These are the activations of a small neural network, seen along a few directions. Each row is one input.
In each table, some parts of the input vary, and every possible input appears once, in random order.
A made-up example of a description, with smaller parts first: one of 5 places around a ring, together with either a single point or (one of 2 separate values, together with one of 4 places along a line) or one of 9 places along a line.
Shared parts are said once, and a part with two or three values counts as separate values.

Other details of the inputs vary at random and push rows far along three fixed directions, the same in every table; ignore that.

Rows:
x1: [ 15  44  12 -24  42  -4  11 -62 -67  26 -66  64]
x2: [-52  10 -10  22 -67 -23  -9  16 -12 -12  25 -40]
x3: [ -83   45  -27   15 -102  -27  -44  -15  -23  -29   43    0]
x4: [-18 -29 -35 -13 -22 -18   2   7   5  15 -16  16]
x5: [  41 -110  -73  -37   54   14  -19   29   13  -20    8  -44]
x6: [ 45  69 -18   8  49 -20  42 -45 -43  -4 -75  48]
x7: [ -1  17  87  39 -32  67  55  32  38  25   9 -18]
x8: [ 14  47   5  -6  50 -37  26 -57 -28  21 -78  60]
x9: [  33 -109  -81  -38   51   19  -10   35   14   -9   12  -37]
x10: [-57   7 -50  23 -49 -63 -46 -19   5 -30  37 -14]
x11: [ 36  38  -8  -6  64 -15  49 -43 -68  -8 -73  59]
x12: [  9  13  97   1   8  75  14 -11  69   0  36 -10]
x13: [ 44 100  32 -32  66 -43 -45  41 -63  54 -56  99]
x14: [-36   9  23  10 -22 -29   6 -17 -32 -17  32 -24]
x15: [ 9 15 71 27 -4 93  8  7 70 20 30 -8]
x16: [ 24  29  -6  26  35 -18  10 -43 -55  28 -82  63]
x17: [ -3 -24 -22   7   7 -17 -13   0 -34  10  -6 -32]
x18: [-24  34 -33  34 -20  -7   9   0   6 -35  27  -4]
x19: [ 25 -67 -64 -41  58 -18 -22  13   5  31 -32 -59]
x20: [ 35 -78 -52 -70  41   2 -41 -15 -12  19  -8 -15]
x21: [ -35   26  -25  -17  -19 -117  -94   78  -19  -18   69   28]
x22: [ 10 -21  78  46 -11  73  39  17  57  21  37  16]
x23: [-30  33 -36  25 -24  -8  23   4   7 -24  35   5]
x24: [ 12 -14  82  41 -25  71  27  24  70   6   6   1]
x25: [ 32  24  33   5   5  -6  24 -30 -11  11 -67  42]
x26: [ 15   8  75  14  -7  51  49  11  40 -47  14  -6]
x27: [  19 -107  -65  -61   38   30  -46   16   13   30   10  -30]
x28: [-20  -4 -41  -7   5 -20  11   8  -5  33   1 -25]
x29: [ 19 -72 -48 -70  69 -30  -7   2   5  23 -23 -54]
x30: [  0  55  19 -10  14 -38  36 -35 -66  16 -83  23]
x31: [19 -4 87 33 -7 95 -1  2 43  7 32 -6]
x32: [-28  -3 -51   9 -42 -48 -17 -14 -31 -67  60 -16]
x33: [ 34 -55 -44 -15  45  22  -4  22  42 -20   4 -40]
x34: [  8  51 -15 -20   9  10  21 -30 -50  52 -87  69]
x35: [  5  -5 -22 -15  11 -34  -5 -12  -8   8  -3 -40]
x36: [ 20 -71 -58 -66  24   9 -47   6   2  18 -39 -23]
x37: [ 51  45 -16  -9  36 -15  43 -31 -54  -7 -97  49]
x38: [-67  -4 -51  14 -57 -50 -12   4 -43  -1  54 -27]
x39: [ 53  44 102  19  37  31  -6 115  51 -20  63  23]
x40: [ 21  24  24  22   7   4  15 -19 -11  16 -77  41]
x41: [ 14  22  42  -5  16  -8  31 -32 -11   6 -66  46]
x42: [-61 -13 -50  26 -57 -51 -37 -11 -21 -22  48   2]
x43: [ 27  55 -24  15  21 -12  31 -22 -57 -11 -94  46]
x44: [-67  33 -47  42 -72 -35   6  -2 -34 -51  74   9]
x45: [-76  59 -28  25 -77 -36 -56 -32 -11 -33  56  -9]
x46: [ 22 -71 -45 -34  16  31  22  43  32  -6   0 -22]
x47: [ 14 -71  -2 -76  20  25 -23   3  29   2  -5 -26]
x48: [-21  18  16   7 -50 -30   1  -5 -18 -17   8 -33]
x49: [-17  13  29  16 -26  51   7  -6   5  22  33  22]
x50: [29 -1 90 35 -1 52 23 -4 81 -2 28 -8]
x51: [-78  21  -1  27 -71 -68 -23 -38 -26 -53  66  10]
x52: [  9   8  80  39 -23  52  24  23  30   3  -5 -38]
x53: [ 31  50 112  16  25   3 -21 107  24  23  48   2]
x54: [-14  -3 -38   1   8 -20  -4   4  -6  23  -7 -34]
x55: [  12 -103  -74  -51   41   -4  -16   24   53   35    6  -24]
x56: [ 27 -58 -26 -43  54   9  12  10  42 -29  15 -35]
x57: [ 6 19 77 59 -9 61 28  6 72 12 19  8]
x58: [ 31 -67 -10 -64   8  27 -30   5  29   7  -5 -30]
x59: [-37  12 -28  25 -59  -7   2  17   1 -53  33 -14]
x60: [ 31 -54 -19 -56  32  23 -32  -7  41  14  12 -32]
x61: [ 22  39   5  17  18 -35  16 -56 -57  15 -61  64]
x62: [  7  12  89  61 -11  70  39  19  22  19  24 -21]
x63: [-18  12  14  21 -33 -27  -1 -16 -32 -12  31 -27]
x64: [-89  58 -38  16 -84 -32 -32 -23  -9 -12  69   7]
Description of these inputs: one of 4 separate values, together with either a single point or (one of 3 separate values, together with one of 5 places along a line).
Question: The inputs of x1 and x11 match in every part but the choice among 4 separate values. If x34 is changed in the same way as x1 into x11, which row does it become?
Answer: x46
Question: The inputs of x62 and x42 match in every part but the choice among 4 separate values. If x19 is changed in the same way as x62 into x42, which row does it become?
Answer: x10
Question: Start at x8 and move only the place on the line of 5, one step at a time. The first step leads to x50. Which rows follow, in order?
Answer: x10, x57, x55
Question: Change only the choice among 3 separate values in x52. List by row number the other rows that result.
Answer: x17, x19
Question: Change only the choice among 4 separate values in x58. List by row number the other rows that result.
Answer: x25, x37, x48
Question: Change only the place on the line of 5 in x24. List by row number the other rows that result.
Answer: x4, x25, x40, x41

Rows:
x65: [ -7 -41 -31 -23  -5   6 -15  -9   9   4   4 -16]
x66: [ 24 -16  38  -1  14  34  11  12  33 -11  13  -8]
x67: [-28  13 -21  -6 -21 -42 -30   8 -25   2  19  -5]
x68: [ 23 -19  40  -1  11  30  12  15  31 -11  10 -12]
x69: [  1 -33 -35 -10   7 -11  -1  17   8  -7   8 -25]
x70: [ 43  24 -40  -9  65 -11  30 -24 -48  28 -89  53]
x71: [ 39  -4 -18 -25  59   6  23 -33 -40  54 -96  25]
x72: [-43  11 -45  -1 -36 -33 -21 -34 -24 -10  12   6]
x73: [-39  32 -25   1 -32 -54 -31   0 -29  -3  14   7]
x74: [ 21  -4  50   9  11  29  18  10  31  -6   7 -13]
x75: [  6 -38 -16 -24  13 -14 -11  11   4 -10  12 -32]
x76: [  6 -31  -9 -25   7  -2 -25  28  14  11  13 -10]
x77: [  8 -47 -28 -12  15   0   1  24  11  -3  12 -36]
x78: [-21  46  21  44 -36  -1  20  -1  -7 -24  16  12]
x79: [-24  70  44  44 -41  11  24 -38 -20   2 -17  35]
x80: [ -8  40  28  24 -15  -1   7 -15  -1 -24  16  17]
x81: [ -4 -54 -22 -25   0   8 -12  -2  21  11   5 -33]
x82: [19 33 69 24  9 45 12 11 26 16  6 26]
x83: [-30  24 -27  -5 -25 -40 -34   2 -24  -6  17  14]
x84: [ 14  -6  27  21   0  39  23  19  31 -11  18  -6]
Question: The inputs of x80 and x70 match in every part but one. If x75 is changed in the same way as x80 into x70, which row does it become?
Answer: x77
Question: Describe the family of inputs behind these rows.
Answer: one of 4 separate values, together with one of 5 places along a line
Question: Change only the place on the line of 5 in x83. List by row number the other rows that result.
Answer: x67, x73, x76, x82
Question: Change only the place on the line of 5 in x71. List by row number the other rows that result.
Answer: x65, x72, x79, x81

Rows:
x85: [ 22  13  57 -25  41 -13 -53 106  25  12  48  11]
x86: [ 34  29  42   9  30  27  29 -19 -26  52 -71  14]
x87: [ 17  53   1  24  -5  -1  31 -13 -47  11 -73  50]
x88: [ 44 -82 -21 -60  40  20  -6  23  44 -13 -27 -21]
x89: [-34   6  39   7 -35 -11 -10 -17  -2 -17  33 -20]
x90: [-21  33  28  54 -29 -12   7 -14   1 -46  52  -6]
x91: [ -8 -39 -93 -48  -6 -49 -24   5 -49 -16 -21  -2]
x92: [-43  41   5  41 -59  11 -15 -12   3  -6  47  10]
x93: [  2  -7   9   1  21   2  15  -2  29 -33  24 -20]
x94: [  3 -35  37   5 -16  49 -11   2  58  -8  62  -8]
x95: [  5 -22  37  15 -40  19   6  12  34 -36  38  -7]
x96: [-40  45  10  58 -43 -14  25   6   9 -20  48 -13]
x97: [ 19   3  -3  13  36  18  17   3 -16  -6 -10  -6]
x98: [ -1  72   9  35 -12 -12  45 -15 -36  17 -78  59]
x99: [ 49  17  17  30  41  32  41   1  -4  22 -31   6]
x100: [ -3  -2  35   1  -6  43  -9  -9  55 -13  32   3]
x101: [ -4 -54 -63 -54   0 -38 -36  -8 -35  14  -3 -39]
x102: [ 20  24  14 -29  43 -17  15 -43 -30  24 -76  22]
x103: [-53  -3 -87  -7 -28 -52 -38 -13 -19  11  11   7]
x104: [-50  -4 -86 -33 -22 -41 -40 -21 -46  -6  20  11]
x105: [ 43 -86  11 -35  49  39  11  27  51  56 -26 -49]
Question: Describe the family of inputs behind these rows.
Answer: either a single point or (one of 4 separate values, together with one of 5 places along a line)
Question: Change only the place on the line of 5 in x88. List by row number the other rows that result.
Answer: x87, x91, x95, x98
Question: Change only the choice among 4 separate values in x90. List by row number the other rows that result.
Answer: x89, x94, x95
